These are the activations of a small neural network, seen along a few directions. Each row is one input.
In each table, some parts of the input vary, and every possible input appears once, in random order.
A made-up example of a description, with smaller parts first: one of 5 places around a ring, together with either a single point or one of 9 places around a ring or (one of 3 separate values, together with one of 4 places along a line).
Shared parts are said once, and a part with two or three values counts as separate values.
In the rows, 128 means zero.

Other details of the inputs shift rows strongly along two fixed directions, in all tables alike. That doesn't count.

Table:
x1: [160  92 129 130 111 132 152 141 141 136 148 162 115 106 109]
x2: [134  89 188 126  94 119 141 204 135 103 162 140 130 120 139]
x3: [108  91 169 138 119  76 157 133 125  62 140  88 158 142 192]
x4: [125  74 188 119  80 104 146 154 123  65 171 153 162 149 138]
x5: [132 126 104 130  87 108 131 161 133 128 149 140 119 134 123]
x6: [117 144 110  88  99 163  87 149 120 145 153 178 102 145  43]
x7: [158 103 136 107  93 126 162 167 150 142 134 153 129 145  81]
x8: [136 124  93  99  86 156 116 118 136 171 148 187  82 122  58]
x9: [170 114 133 113  92 115 152 164 145 143 150 157 152 156  83]
x10: [148 109 155 184 186 123 129 109 125 117 106  89 157  86 226]
x11: [120 131 133 104 101 105 145 168 140 123 147 132 104 131 107]
x12: [122 120 117 152 127 135  99 121 118 142 119 127 123 102 157]
x13: [113 183  76  83 167 158 123  81 128 160 107 142  73 132  46]
x14: [155 116 116 124 110 113 172 150 143 131 147 145 107 125 108]
x15: [132 152 109  91 113 167  94 137 125 148 168 177 126 146  38]
x16: [132 120 160 153 132  80 146 181 131  93 153  83 172 119 186]
x17: [120 192  72 133 201 158 110  45 118 166  86 113 101 124 122]
x18: [ 87 190  75 129 183 168 101  49 116 174  68 105  69 116 130]
x19: [118 131 119 114  99 102 124 174 134 118 152 126 120 139 107]
x20: [135 150 126 125 162 110 139 130 136 117 131 110 133 129 129]
x21: [128 117 149 192 177 124 111 113 118 119 108  80 171  82 235]
x22: [150 109 183 148 153 121 135 166 130  97 147 119 160 117 161]
x23: [132 152 104 145 139 122 126 121 127 132 130 111 143 124 152]
x24: [120 129 164 182 172 113 121 135 123 118  81  59 190 115 230]
x25: [143  91 167 126  73 100 159 197 142 127 133 130 143 137 145]
x26: [103 174 119 116 213 194  95  66 108 154  77 118  87 109 105]
x27: [ 79 162 100 116 169 167  94  12 103 144  51 102 123 158 128]
x28: [ 94 147 139 166 172 132  97 110 111 140  53  68 148 118 204]
x29: [134 100 115 112  61 100 158 115 132  97 166 157 129 161 103]
x30: [133 108  92  94  69 148 117  68 124 130 154 190 111 148  55]
Each input here is: one of 5 separate values, together with either a single point or one of 5 places around a ring.
The inputs of x10 and x17 match in every part but the choice among 5 separate values. If x8 is changed in the same way as x10 into x17, which row does it become? -> x18
Change only the choice among 5 separate values in x26. List by row number the other rows that result. -> x1, x7, x13, x14

Table:
x31: [152  97 144 159 143 116 145 126 135 123 116 114 145 100 179]
x32: [124 126 170 144 154 116 124 160 123 105 121 100 159 118 169]
x33: [121 167  90 105 131 145 105 122 132 166 123 137 113 139  76]
x34: [132 113 119 100  75 137 128 150 133 139 151 170 115 143  66]
x35: [122 133 122 110 118 146 113  94 120 127 134 151 129 151  96]
x36: [120  99 154 152 130 115 124 131 124 109 112 103 154 118 180]
x37: [142 112 147 131  98  89 162 188 139 107 152 124 132 137 143]
x38: [ 93 190 110 125 212 160  95  74 115 143  77  86 117 124 132]
x39: [101 163  99 122 162 138 119  84 120 140  89 109  99 128 124]
x40: [142 107 151 134  89  98 151 189 139 118 151 127 137 131 148]
x41: [148  78 168 151  92  90 157 189 137  92 169 131 145 104 170]
x42: [151 137 110 123 136 153 132 126 136 162 128 155 103 121  97]
x43: [106 115 184 161 173 116 129 123 111  93  91  73 149 102 221]
x44: [126 124 115 122 104 145 115 107 121 132 130 147 134 146 109]
x45: [127 122 130 156 141 128 121 104 119 114 129 118 139 113 174]
x46: [116 143  86 105 117 142 110  89 129 156 119 142 109 140  84]
x47: [127 107 161 145 128 105 151 128 125  89 135 106 159 135 179]
x48: [136 119 114 100  75 119 139 150 138 141 153 159 112 141  81]
x49: [130 102 150 126 113 102 149 141 133  99 146 121 144 135 134]
x50: [118 151 120 103 133 142 128 126 130 134 133 138 106 145  88]
x51: [155 127 102 126 121 150 132  94 133 150 130 159 121 127 102]
x52: [118 144 129 104 130 150 113 128 124 136 130 147 111 142  90]
x53: [117 109 155 178 171 111 122 111 118 101 107  79 149  88 226]
x54: [137 121  99  98  83 110 143 135 139 130 156 160 116 154  66]
x55: [163 112 111 110  93 139 148 140 144 153 153 178 106 124  68]
x56: [136 109 125  92  86 129 125 134 132 124 160 170 125 151  62]
x57: [105 191  84 117 180 148 102  89 122 156  90 104 106 134 103]
x58: [140 129 116 101  89 137 117 171 136 147 156 164 132 146  61]
x59: [114 125 148 173 162  99 143 106 118  95  95  71 157 121 229]
x60: [147  87 157 149  75  86 159 167 137 100 157 128 164 136 171]
x61: [ 97 158 116 116 169 151 117  80 118 133  97 111 105 128 118]
x62: [107 172 111 149 198 154  90  93 114 146  97  97 120  99 153]
x63: [158  73 175 128  54  93 160 231 142 100 179 152 154 137 137]
x64: [111 163 107 134 170 159  99  97 118 148 110 123  98 110 130]
x65: [141 158 101 133 176 160 113 104 127 171 105 126 117 111 112]
What is each input in this table made of? -> one of 5 places along a line, together with either one of 2 separate values or one of 5 places around a ring
Change only the choice among 2 separate values in x65. List by row number the other rows that result. -> x62

Table:
x66: [104 156 109 136 183 142 122  51 118 129  85  98 107 120 154]
x67: [138 115 167 152 157 106 159 159 132 109 117  93 140 108 185]
x68: [ 93 173  97 133 191 170  84  33 106 147  75 106 121 128 136]
x69: [129 140  93  95  94 132 124 112 131 136 154 162 122 160  65]
x70: [131 143 139 173 178 125 116 139 125 137 102  84 148  94 201]
x71: [113 140  96  79  89 160 100 104 123 149 144 180 103 158  36]
x72: [152  99 141 125  74  81 162 184 142 105 172 136 156 148 126]
x73: [141 110 140  97  83 139 120 164 133 126 173 178 132 145  61]
x74: [118 114 169 156 174 122 139 109 116  97 103  91 142 109 198]
x75: [133 109 151 112  85  91 151 191 138 101 165 132 145 149 111]
x76: [157  97 113 112  66 134 129 138 139 139 170 186 133 139  76]
x77: [116 122 145 153 125  98 136 145 125 107 115  90 149 130 187]
x78: [101 190  90 136 200 164  92  58 116 166  67  93 117 123 139]
x79: [146  82 196 162 143 108 156 164 128  88 136 106 158 101 205]
x80: [173  86 142 142  79  97 164 206 148 126 174 150 138 109 136]
x81: [133  83 169 167 115  81 166 147 131  81 132  92 159 113 218]
x82: [131  92 156 118  64  91 148 182 134  94 169 139 147 147 129]
x83: [111 109 165 170 134  95 135 136 118  88 110  76 164 122 229]
x84: [127 139 150 148 160 125 117 168 126 128 120 101 138 105 163]
x85: [152 107 149 102  68 102 151 213 145 117 178 156 142 149  82]
x86: [130 146  68  87  93 140 132  98 138 158 140 170  90 154  41]
x87: [147 128 114 123  92 129 122 176 137 151 154 155 124 128  96]
x88: [150 112 153 114 100 107 156 194 142 116 160 140 137 135 107]
x89: [104 155  99 140 188 180  90  34 111 159  73 118 105 107 142]
x90: [155 107 136 114  67 115 135 215 144 137 179 166 129 129  88]
x91: [117 100 186 153 126  85 146 170 125  74 134  86 168 125 203]
x92: [110 179  95 135 204 163 113  54 121 163  67 100  96 111 137]
x93: [167 112 102 119  75 121 136 176 147 154 172 173 123 125  80]
x94: [133 164  59  72 110 152 129  84 138 169 140 181  74 158  11]
x95: [126 103 143 157 121  93 142 122 126  98 123  98 155 123 197]
x96: [158 144  90 107 122 148 133 138 141 169 150 169  92 120  60]
x97: [ 85 160 129 129 187 160  87  69 104 127  82  99 126 125 142]
x98: [122 152  97 119 149 173  90  74 119 159 115 148 119 131  89]
x99: [113 132 113 137 152 147 116  64 117 132  98 122 118 121 143]
x100: [123 163 124 136 185 153 108 129 124 149 104 109 111 104 132]
x101: [132 121 146 128 133 103 159 148 134 107 133 113 128 130 144]
x102: [129 114 150 128 129 108 155 136 130  99 139 119 130 130 145]
x103: [153 124  87 101  78 126 134 142 142 156 156 170 117 147  59]
x104: [115 145 121 116 127 135 115 135 127 144 116 125 119 135 113]
x105: [110 154 114 141 152 139 109 111 121 146  91 103 128 128 150]
x106: [170 100 155 130 102 105 165 212 147 122 175 149 131 112 122]
x107: [ 96 171  75 103 141 180  78  48 111 162  98 150  98 150  70]
x108: [107 171  98  98 171 194  84  64 116 162 104 153  92 132  59]
x109: [ 91 145 139 146 162 120 115 112 116 118  88  78 132 124 182]
x110: [143 112 137 136 138 141 133 108 128 129 129 140 123 114 132]
x111: [128  82 195 164 120 107 131 171 122  91 131 103 168 107 212]
x112: [103 132 162 149 174 115 132 115 116  92 101  77 142 118 195]
x113: [125 156  93  74 107 140 128 128 136 144 149 166  95 162  29]
x114: [128 110 163 128 129 121 137 141 124  98 136 125 142 130 140]
x115: [140 114 110 102  72 149 111 138 132 146 161 187 124 147  61]
x116: [158  99 130 126  83 102 162 170 145 128 155 144 132 129 119]
x117: [124 124 106 126 118 138 114  85 122 133 122 143 128 135 117]
x118: [ 99 164  89 142 175 139 106  56 118 145  75  90 117 125 157]
x119: [123 113 157 162 169 121 140  92 118 103  98  93 140 106 200]
What is each input in this table made of? -> one of 6 places along a line, together with one of 9 places around a ring
The inputs of x84 and x85 match in every part but the place on the line of 6. If x70 is changed in the same way as x84 into x85, which row does it become? -> x78
The inputs of x109 and x111 match in every part but the place on the line of 6. If x113 is changed in the same way as x109 into x111, which row does it become? -> x108
Change only the place on the line of 6 in x101. List by row number the other rows that result. -> x67, x74, x79, x102, x106
A walk changes only the place on the ring of 9. It starts at x66 and steps to x81. List the rest of the walk in order. -> x95, x69, x83, x82, x91, x112, x102
